A small network was shown many inputs. Here are its activations along a few directions, one row for each input.
Each table varies a few parts of the input and shows all the possible inputs, shuffled.
A made-up example of a description, with smaller parts first: line(6) and (point or line(9) or (values(2) and ring(5))).
Shared parts are said once, and a part with two or three values counts as separate values.

Other details of the inputs shift rows strongly along three fixed directions, in all tables alike. That doesn't count.

A family of inputs:
r1: [ -7  17  55  22  -8  35   7 -28   7   7 -62]
r2: [-38  -8 -56 -37   1 -10   6   5   6  11  60]
r3: [ 62   6  16  50 -13  34 -13 -20  34  -6  18]
r4: [ 10   8  16  11 -14   4  43  55  -2 -44 -44]
r5: [ 40  32 -58 -19 -27 -20 -22  10 -27 -24  16]
r6: [-32 -34  -1   3  23   6 -23 -54  23  33  41]
r7: [ 37  13  -9  65  35  14 -39 -13   3  -6   7]
r8: [ 10  17  17  -7   3  23  51  35 -48 -33 -15]
r9: [-66 -29   6 -51  14  -4  52   9 -16  10  -4]
r10: [-43 -34  17 -58   2 -31  41  20 -18  30 -12]
r11: [  9  33 -13  37   5  25 -46 -45  -9   1  11]
r12: [ 36  22   2  30 -17  13 -27 -48  35 -13  -1]
r13: [-11 -46  10 -13   8  -8 -41 -39  21  46  31]
r14: [ 54   6 -52   8 -10 -19 -24  49 -21 -34  15]
r15: [ 12  48 -63  -3 -15  -6  -8   0 -24 -37  30]
r16: [-53 -24  20 -64  -2 -16  24  32 -18  34  -6]
r17: [-24  36  -8 -18  -2  16  30  15 -49 -24 -35]
r18: [ 36  42 -48 -26 -27 -17 -29  15 -22 -24  24]
r19: [ 18  35 -13  39  13  12 -37 -52  -7  -1   8]
r20: [  8 -48 -43 -21  10 -39   0  51  11  17  43]
r21: [ -1  13  57   9   6  19 -22 -19 -34  25 -59]
r22: [ 26  50 -49 -10 -41  -3  -2  11  17 -39  22]
r23: [-18 -36   6  -5   6 -10 -42 -31  17  59  32]
r24: [ -3   5  57  55  42  21  -2   0 -23  -2 -49]
r25: [-30 -31 -11  10  26   7 -17 -52  22  44  35]
r26: [ 23  28  -7  31  13  13 -35 -57  -3 -12   9]
r27: [ 56  -8   5  51  13  -2 -58  -4  -3  -2   1]
r28: [-58 -32  21 -50 -18  -2  55  17  20   7 -13]
r29: [ 50   4   4  61   2  15 -28  -8  40 -18   2]
r30: [  2  20   3 -35 -17   4  14  23 -49 -14 -45]
r31: [-12  41  11 -15 -33   1  37  23 -11 -29 -38]
r32: [-15 -21 -47 -30 -24 -23  30   1  44   5  41]
r33: [ 34  26   2  22  -7  -4 -58 -34 -10  11   4]
r34: [-27 -63  82   9  47 -15   2  14   7  60 -27]
r35: [  4  12  72   2   7   6 -20 -28 -29   8 -53]
r36: [ 13  54 -59 -10 -11  -3 -10   2 -20 -37  33]
r37: [-64 -22  16 -42 -20  -5  53  27  15  19 -12]
r38: [-27 -26  -5  11  29  -7 -11 -55  23  41  37]
r39: [ 32  15 -60  22   5  -6  -4  31 -19 -52  25]
r40: [-26 -22   9   5  -5   7 -20 -34  60  45  33]
r41: [ -6  26  61  27  -5  19   9 -27   8   8 -59]
r42: [  0 -49  11  39  20  -5  -7  -3  69  38  25]
r43: [ 21   1  17  -9   5 -10  14  60 -42 -29 -39]
r44: [-29 -19 -51 -37   2 -25  16  -8   7  -6  59]
r45: [ 15   5  69  49  16  21  10  10  19  -3 -57]
r46: [  0  18   6   6  22   2  35  49 -37 -37 -32]
r47: [-17 -23 -39 -37 -27 -24  24   0  45  -7  46]
r48: [ 32  28 -56 -13 -43  10   0   2  14 -46  11]
r49: [ -4 -32 -43 -53 -10 -40   1   4   7  11  46]
r50: [-59 -26  12 -42 -16  -4  58  23  16  20 -18]
r51: [  9  11  14  13 -12   5  42  58  -2 -39 -45]
r52: [ 20 -61  29   9  18  -2 -20 -16  21  55  49]
r53: [  4  17   9 -41 -17   3  11  22 -46 -22 -43]
r54: [  0   5  60  49  44  21   0  -2 -23  -7 -46]
Description of these inputs: values(3) and (point or ring(5) or (values(2) and line(6))).
- The inputs of r46 and r45 match in every part but the values(3) part. If r15 is changed in the same way as r46 into r45, which row does it become? => r31
- The inputs of r5 and r41 match in every part but the values(3) part. If r16 is changed in the same way as r5 into r41, which row does it become? => r40
- Change only the values(3) part in r13. List by row number the other rows that result. => r6, r28
- A walk changes only the ring(5) part. It starts at r14 and steps to r27. List the rest of the walk in order. => r43, r34, r20
- Change only the values(3) part in r37. List by row number the other rows that result. => r11, r23

A family of inputs:
r55: [ -6 -36 -20 -14  13 -19 -15 -24   2  26  55]
r56: [ -1 -30 -17 -18  19 -18 -13 -23   3  29  59]
r57: [ 34  43  -4  24  -6  25  -8 -33  -5 -28   5]
r58: [ -2 -13  22  32  36   4 -61 -52   6  34   3]
r59: [-22  11  -1 -53 -30 -28  40  31 -15 -21 -26]
r60: [ 21  42 -11  32 -13  39 -19 -22  -7 -21   1]
r61: [-14  24  43   6   3  39  24  -6 -23 -22 -51]
r62: [ 18  39 -20  30  -5  14 -17 -35   3 -34 -15]
r63: [ 10 -44 -15   9  -5 -25  -8  14  49  25  35]
r64: [ 31  38  -7  29 -11  25 -12 -36  -5 -31   2]
r65: [-10  29  45   1  15  -3   1  -7 -50 -12 -55]
r66: [-32 -50  44 -15   4 -18  31  39  28  31  -7]
r67: [ 29   4 -57 -35 -42  -9   2  10   1 -28  24]
r68: [-20   5 -10 -52 -29 -22  37  30 -14 -22 -32]
r69: [-59 -29  31 -35  -7 -16  18  10  17  43 -11]
r70: [ 28   6 -56 -36 -40  -1  -6  18   2 -29  27]
r71: [-23 -18 -31  -1  -1  11   4 -20  33  32  49]
r72: [  2 -12  30  36  26  21 -56 -47  -4  46  15]
r73: [ 58  13  -5  40  16   9 -34   6 -23 -22  -7]
r74: [ 50  18  -7  50  14   1 -35  11 -19 -19  -8]
r75: [-29  47  35  12   1  28  23  -2 -19  -6 -62]
r76: [-10   3   4 -55 -35 -12  46  31 -21 -20 -17]
r77: [-22   2  -2 -11  -3  -4  60  65  -5 -35 -12]
r78: [-47 -48  28 -36  27  -4  18   5 -16  35   3]
r79: [  4  14  42  34  13  18  36  20  -9 -24 -61]
r80: [ 34  -3 -56  -6   3 -15  -4  50 -17 -32  38]
r81: [ 16 -24  32  60  30  19 -19 -35  42  21   6]
r82: [ 30  31 -14  28  -9  29 -12 -35  -4 -31  -7]
r83: [ 19  46 -12  31  -7   9 -16 -35   2 -33  -7]
r84: [-28  19 -11 -51 -32 -12  34  44 -14  -2 -29]
r85: [ -8 -31 -16 -18 -20  -3 -18 -12  32  37  46]
r86: [-13 -28 -29 -12  12  -4 -21 -12   3  46  51]
r87: [ 12 -23  27  32  29  12 -48 -62  -1  36   9]
r88: [  7  33 -64 -18 -16 -15  17   3   6 -40  36]
r89: [ 12 -45  -8   0  -1 -15 -10  14  48  23  42]
r90: [-30 -22 -32  -3   9  -6  -4 -25  41  11  40]
r91: [-45 -33  33 -39 -11   2  29   9  12  53  -7]
r92: [-27  -8  91   2  15  -3  -2 -39  14  44 -45]
r93: [ 23   6  50  17  -5   7  18  29  -9 -14 -69]
r94: [-12 -22 -23 -15  22 -33 -19 -23   9  28  50]
r95: [  9  51 -16  35  -9  24 -25 -22  -1 -24  -8]
r96: [-37  13 -16 -42  -2 -15  24  46 -48 -10 -14]
r97: [ 21   9 -62  13 -13 -10  21  40  17 -41  31]
r98: [-35  17 -21 -44  -1 -14  27  46 -45  -2 -19]
r99: [ 29  -1 -56   0   0 -21  -7  52 -15 -31  37]
r100: [-34 -36  44 -45  -3 -13  36  -2  12  37   1]
r101: [-37 -22  73  14  42  -1 -13 -41 -15  42 -47]
r102: [ 56  12 -10  46  17   2 -31   8 -20 -22 -13]
r103: [ -1  18  53  28  15  29  31  25 -10 -25 -50]
r104: [ 17 -50 -13   0  -3 -18  -6   9  47  23  37]
r105: [ 33  35  -7  10 -21   9 -42 -17   3 -22 -21]
- The inputs of r89 and r103 match in every part but one. If r63 is changed in the same way as r89 into r103, which row does it become? => r97
- The inputs of r73 and r104 match in every part but one. If r55 is changed in the same way as r73 into r104, which row does it become? => r76
- What do these inputs look like to the network? => values(3) and (ring(5) or (values(2) and line(6)))
- Change only the values(3) part in r92. List by row number the other rows that result. => r88, r94
- A walk changes only the ring(5) part. It starts at r80 and steps to r99. List the rest of the walk in order. => r74, r102, r73
- Change only the values(2) part in r72. List by row number the other rows that result. => r96

A family of inputs:
r106: [ 54  51 -18  61  -4  26 -43 -36  27 -28  17]
r107: [-47 -46  36   5  24   4  20 -21  51  34  24]
r108: [  1 -35 -62   9   1  -4 -10 -22  61   0  73]
r109: [ 13 -29 -69 -19  -3 -11 -26 -22   6  22  87]
r110: [ 26 -25 -80  -2 -18 -29 -20   6  53  15  77]
r111: [ 24   9 -47 -45 -26 -16  21  64 -18 -47  17]
r112: [ 78  37  -8  48  -4  12 -68 -21  10 -14  12]
r113: [-35 -23  18 -70  -4  -3  44  25 -29  20  -7]
r114: [ 14  24 -59 -61 -45   0  30  30 -31 -34  21]
r115: [ 34  50  -6  18   2   5   5  35 -46 -47 -20]
r116: [-29 -56  44  -3  12  -8   4 -11  41  47  20]
r117: [-15  32 -37 -45 -37 -10  10  39 -24 -24 -13]
r118: [ 38  37  -2   9 -10  10  -2  33 -43 -53 -24]
r119: [-31 -65  58   2  34  -7  -1 -12  31  62 -14]
r120: [ 15  24  30  54  14  36 -13 -34  17 -10 -40]
r121: [ -8  34  51  43  -6  30 -47 -54   6  23 -44]
r122: [ -4  33  42 -12   8  -3  14   3 -61 -25 -66]
r123: [-10 -20 -50 -23   7 -22  33  48 -16 -18  19]
r124: [-34 -68  48   0  16  -3   6 -17  40  51   3]
r125: [-34 -45  29 -45   6 -11  44  44  -8   9 -24]
r126: [ -3  12 -27 -12   6 -14  36  56 -33 -23  -9]
r127: [ 17   3  51  36  17  23 -15  -7 -27  -8 -50]
r128: [  2  43  20 -11 -31   5  50  46 -27 -42 -48]
r129: [ 68  38 -33  54   6  16 -55 -13 -14 -41  27]
r130: [ 23 -23 -79 -32  -7 -42 -39 -24  29   7  80]
r131: [ 15  34  34  57  14  32 -13 -29  19  -1 -36]
r132: [-13  17  79  24  19  23 -48 -33 -16  37 -63]
r133: [-20 -34 -13   1  33 -29 -22 -42   8  32  46]
r134: [-28 -20 -13  -5  15 -14  -8 -59  46  23  40]
r135: [-10 -25 -46 -27   4 -18  32  47 -19 -25  25]
r136: [-43 -24  13 -17  14  19  19 -43  25  39  27]
r137: [-34 -30  26 -39   8 -20  47  52  -4  23 -26]
r138: [-54 -13  14 -55 -15 -28  57   6  -5   3 -17]
r139: [ -4  18 -21 -16 -29  -9  45  44  -3 -24 -17]
r140: [-32 -15  47 -27  -2  -1  56  41 -15   1 -63]
r141: [  2  16  63  33  32  37 -22 -48 -41  24 -31]
r142: [ 61  42 -20  38  -5   5 -36   6 -20 -33   5]
r143: [-26  -6 -72  -6  -6  -8 -32 -31  51  20  73]
r144: [-22  -7  -4 -33 -29  -2  60  46 -11 -32 -25]
r145: [-39 -67  53  14  41  -9   4 -13  20  60  -9]
r146: [ -6  30  45  51  32  24 -56 -41 -28  22 -37]
r147: [ 63  47 -15  32 -24   9 -33   0   2 -32   0]
r148: [ 37  24   7  41  10   9 -25   2 -15  -6 -22]
r149: [ 40  45 -22  46  -1  15 -84 -36 -18  -6   0]
r150: [ -4  28  20  -9 -26  11  52  39 -27 -39 -69]
r151: [-49 -48  63 -16  23 -20   0 -50  29  66  -7]
r152: [ 13 -30 -58   1 -24 -17 -14  -9  56   2  84]
r153: [ -5  26 -32 -47 -44   8  43  18 -28 -28   3]
- The inputs of r149 and r121 match in every part but one. If r127 is changed in the same way as r149 into r121, which row does it become? => r144
- The inputs of r136 and r141 match in every part but one. If r120 is changed in the same way as r136 into r141, which row does it become? => r123
- What do these inputs look like to the network? => line(6) and (values(3) or ring(5))
- Change only the values(3) part in r132. List by row number the other rows that result. => r113, r130
